A small network was trained on made-up records. Each row is its average activation on records with the value named, seen along a few directions.
Values that are neighbours, or in one group, have similar rows; names and order tell nothing.
Random noise pushes rows far along 14 fixed directions. That doesn't count. These rows show it; they differ only by the noise:
[ -87   82   93  241  -63  -28  387 -114 -262  163 -542  169  385   -2
  197  -37   22  -99  288 -168  -79   30  206   17   18   94  116  163
  100]
[ 297  135  425  139 -108  195  538   57 -290  489 -246  283    7  321
  101  -51 -300   69  266  -28    8  192  -42  254   22   43  214   21
   -1]
[ 104   29  131 -286   22  218 -291  -69  241 -172  -98   44 -244   52
   61 -144 -347 -182  -62  437 -206 -253 -136 -312   52 -188  232   24
 -332]
[ -22  -15  -72   65 -508  -53   91 -387    9 -123  -63  -82  261   55
  207   83 -141 -181 -408  155  134 -183  238  129 -201  -60  -31  219
 -313]
[ -23   41  109  339  -11 -600  173  -97  -12  523 -115   83  559   56
 -153  264  162  141 -357  136  602  512  854   72   87  318   65  289
 -152]
[   6 -459 -350 -330  448  194  115 -274  499  223  145   92  294  101
   -7 -358 -153 -166  275  304  317 -398  -66 -485  386  284 -281  -29
  202]
[-167 -154 -503  -18 -340  119   81   53  -68 -171  283  -92  -48  -89
 -287  445  131  245 -545 -523  185  228  -77  121 -122  -30  -66 -308
   53]
[-107 -292 -103  315  -35 -288 -248  139  127   39 -390  268 -404  273
  216  -55 -427 -221 -324  371 -106 -367 -389 -505  272  348  185 -227
   55]
[  94  377  196  125   41 -200  -48 -128  -79   57  127   42  381   78
  215   36 -116 -102  326 -153  158   60  220  196   -8  227  158  141
  -60]
[ -99  400  -55   39 -326 -242 -292  -74  282  -55   43   -7  177  287
  -56  253   66 -161  340 -111  -56 -378  280  -51  160   76  295 -123
  113]
[-356  228   27 -139 -231 -115  189  440  253 -190 -452 -331 -470 -500
 -408  180  166  103  221   42 -110  -44  281  -93   17 -237   69  245
  182]
[-135  279  303  245 -545 -219  210 -349 -316 -250 -128 -123  223  -29
  178  276  -56 -117 -314  -56  -92  -90  263  209 -428 -113   23  526
 -325]
[ 253  231  135   56   50  287   83  -21 -207  167  -24  167 -191   10
  220 -101 -299   73 -210  -90  -56  367 -378  193 -158 -178  182  -15
 -394]
[ -52  131 -314  122 -186 -248  539   19 -134  113 -120 -221  197 -145
  238  156  -53  147  -64 -315  323  485  291  128   51  136   60  207
   12]
[-133 -139  137  218 -177 -359  316   94 -176 -235  109  -92 -101   -8
  209  141 -515 -134   37  -77  250 -371 -256    5  -66  693 -159  201
  260]
[-251 -323  220  385 -109 -206 -457  483 -103 -152 -645  212 -137 -537
 -292   15   51 -117 -410  307  174    5  316  264 -128  202   -3 -213
   64]


Field Dep:
c7: [  37 -147  205    4  133  182  146  223  -96  161   41   57 -247  -20
 -443  -26  371  304 -124  145 -108   67  -63  332  -85 -229 -206  -14
  133]
c2: [  73   66  244 -254  -22  199  155  278  200  206 -476   82 -213 -310
 -343 -150 -137   43 -140  173  130 -154 -201 -109 -106  143   51  -13
 -264]
c9: [ -21  -53 -239  -79  442   58  -55   -7   86  342  -96  180  -12  113
  -27 -149  268  128  132  -20  -78  197  -53 -308  272 -177   25 -166
  138]
c3: [ 302 -267  324 -165  265  -79  277   44   70  276  753  -31 -440  559
 -143  153 -274  273   24   61  107  -44 -451 -302   17  302 -299  119
  298]
c8: [ 214   42 -237 -163  -50  216 -369  374  251  332 -374  200  117 -125
 -297  -82   60   -4   55  229  191  241  321  316  358  109  464 -683
 -233]
c4: [ 127  116 -361  -43 -569 -177  227  218   46 -138 -344 -369 -199  407
  395  -15  256   76  309  -18 -472  115  214  -79  276 -425  319 -229
  301]
c6: [ 224  165   72 -285  153   77   81 -112   78  -74  542 -296  125    4
   84  -48 -116  119   52   81  167  353  -19  205  -82 -102  -51   88
 -279]
c5: [  91  110  481   57 -227  114   30  141  -86  257   58  135 -517  485
 -281   55   54  -13  457   54 -490 -417 -136   41   71 -256   62 -109
  301]
c10: [ 142   12   56   43  224   32 -330  141  204  123  348 -108   39 -171
  -97 -270  513   59  129  -11  205   66   -6  361 -153 -135 -412 -158
   95]
c1: [-136  244 -397 -273  -32   62 -209   -6  175 -175   84 -138  384 -502
 -324  222  249  -17  202 -417  325 -120  167  299  -52  436   26 -217
  -60]
The values of Dep form a ring.
Question: Name the neighbours of c2, in listed order.
Answer: c9, c3
Question: Name the neighbours of c6, in listed order.
Answer: c7, c4

Field Soze:
m10: [-175 -331 -117   77  151 -261 -211  117   13 -166  -32  101  -16 -141
 -270  381 -222  158 -882  -53  271  233 -147 -472 -101  486   90 -115
 -212]
m6: [-132  -99 -152 -210 -240 -159  348 -198  330  149  320 -189  -96  342
 -176  170   -2   80  -11   80  200 -394  184 -359  151  -32 -177  236
  242]
m4: [  25   64  -47 -120   23 -176 -117  -17  263 -121  173 -291 -201  226
  129  -35    8  -38  135  363 -278  -12  134 -359  234 -287  124  196
 -104]
m8: [-267 -117  -45   33  157 -412 -132  103  216 -302  244 -216 -277 -331
   62  -90 -116 -150   23  282  287 -354  -41 -153   63  243 -439  375
  214]
m9: [ 144  301   79  -84 -226 -245  -74 -100  266 -108  130 -332 -159  179
  345 -108  -80 -168  275  313 -155 -209  109  -40   27 -154   81  247
  -95]
m1: [ 725  -93  247 -205  153  -57 -103  -48  -45   41  523 -109   11  334
  881 -500 -869 -224  253  508  420  195   74  285  168  333  172  -14
 -171]
m3: [-216  113 -231  231 -362 -317  134 -221   80  112  -31 -121  151  243
  -57  192  385  -21    2 -116 -105 -213  211   22   83  -66  -90   83
  161]
m5: [-225 -774  -93 -199  612  289   83 -163 -188 -168  -40  132  455  162
 -138 -117  392   36  400  -39 -417   -7  221 -612  198 -205 -138 -132
  642]
m2: [  37  -90 -288 -243   89  192  208  280  294  222  282 -183 -853  116
 -250 -136   76  299   25   90 -131   57 -458  -47  295 -416 -213  -99
  261]
m7: [-100 -648  461  519 -223   22  -74 -123 -450   71 -290  494  105  268
  -85 -115   76 -249 -271  401 -185 -427  115  216 -110  -84 -353  -40
  240]
The values of Soze form a ring.
Question: Name the neighbours of m6, in listed order.
Answer: m8, m1
Question: Name the neighbours of m4, in listed order.
Answer: m9, m3
Question: How many steps from neighbour to neighbour lead from m7 to m5, at the fewest?
Answer: 5

Field Fuga:
g16: [ 183 -379 -135   71 -542 -147 -272  304  297 -254  198 -126 -259  580
  342 -142 -172 -194  307  481  -87 -359  261  235  295 -245   26 -460
  557]
g9: [ 292  554  295 -246 -397  183 -221 -251  102 -137 -101  -31 -140  221
  310  -90 -307 -267  138  164 -427 -276   64  -71  -55 -425  454  266
 -474]
g14: [-211  130 -293  239 -353  197  313  -67  180  203 -837  -13  298 -529
   89 -244  163 -279   42   47  105 -271   40  351 -220  120   -2  -43
 -285]
g5: [  -8    7  202 -291  695  453  -52 -438   86   72  163   55   81 -254
  -48 -425  187  -14  229   79 -154   28  -75 -208 -196 -628 -333  404
 -162]
g13: [-354  600  404  122  213 -243  192 -336  178  -81 -536   13  656 -221
   88  -68   34 -333  895 -218 -149 -799 -136 -260 -228  591  -21  528
  147]
g4: [-384 -165  102 -329 -222 -520  873  456   59 -141 -419 -444 -414 -200
 -533  481 -285  274  -60  248  128  -33  381 -632  319  444   70  648
  230]
g12: [-168   91  171 -129  503    8  205   27  -11 -276  436 -258 -373 -355
  164 -388 -134  -28  392  117 -147 -163 -569   -2  -55 -217 -487  600
  146]
g3: [-133   -7  -96 -122 -161   91  173 -107  139 -112  333   77  141  -13
 -364  474 -326   -7  -84 -432  362 -498 -417 -137 -110  710 -113 -138
  -19]
g6: [-128 -373  196 -187  428  109 -236  130 -156 -146 -464   38  244 -497
 -136 -355  164  -89  150  397   74  265  578  129   81 -206 -102   69
   98]
g10: [ 470  123  264 -215   80  711  434 -257  191  787  158  246 -319  158
 -189 -354 -158  106   77  243   71   49 -537  449 -209 -372 -195    5
 -343]
g11: [ 148  185  350 -203  185  -30 -608   23 -351 -625  584 -268  181  149
  147   69  135  -57  499  -88 -532  159  490   35    7 -258  398   20
  -11]
g8: [  36  237  402 -193  292  357  -82 -258  223   53 -497  188  162 -456
   98 -596   90 -312  487  377 -169 -473   88  -55 -183 -256 -231  435
 -199]
g15: [  20 -207  256  117  120  130  109  -66  291  136  106  109   14 -516
 -213 -436 -269 -211 -245  173  550 -652 -664  352 -371  667 -677   98
  -94]
g2: [  80  128  119  101  418 -692 -392   29 -339 -278  712  -86  217  198
  238  385 -252  125 -136 -170  368  400  108 -179  172  615  138   85
  -34]
g7: [ 105  328 -165  119 -131   44  385   -8  -29  352  329  -55  207  233
  192   42  174   27  678 -553  209  -85 -143  436   29  352  -85 -174
  314]
g1: [ 179  -29  170 -134 -106  278  277   72   58 -120   29 -294 -312 -388
  187 -360  -20   17   12  299  157  112 -130  487 -350 -378 -491  344
  -18]
A value of Fuga combines one of 4 hidden first parts with one of 4 second parts; all combinations occur once.
Question: Changing only the second part turns g3 into g5. g12 has the same second part as g3; what does that change turn g12 into?
Answer: g6
Question: Changing only the second part turns g7 into g11. g2 has the same second part as g7; what does that change turn g2 into?
Answer: g4
Question: Changing only the second part turns g15 into g1. g9 has the same second part as g15; what does that change turn g9 into?
Answer: g8
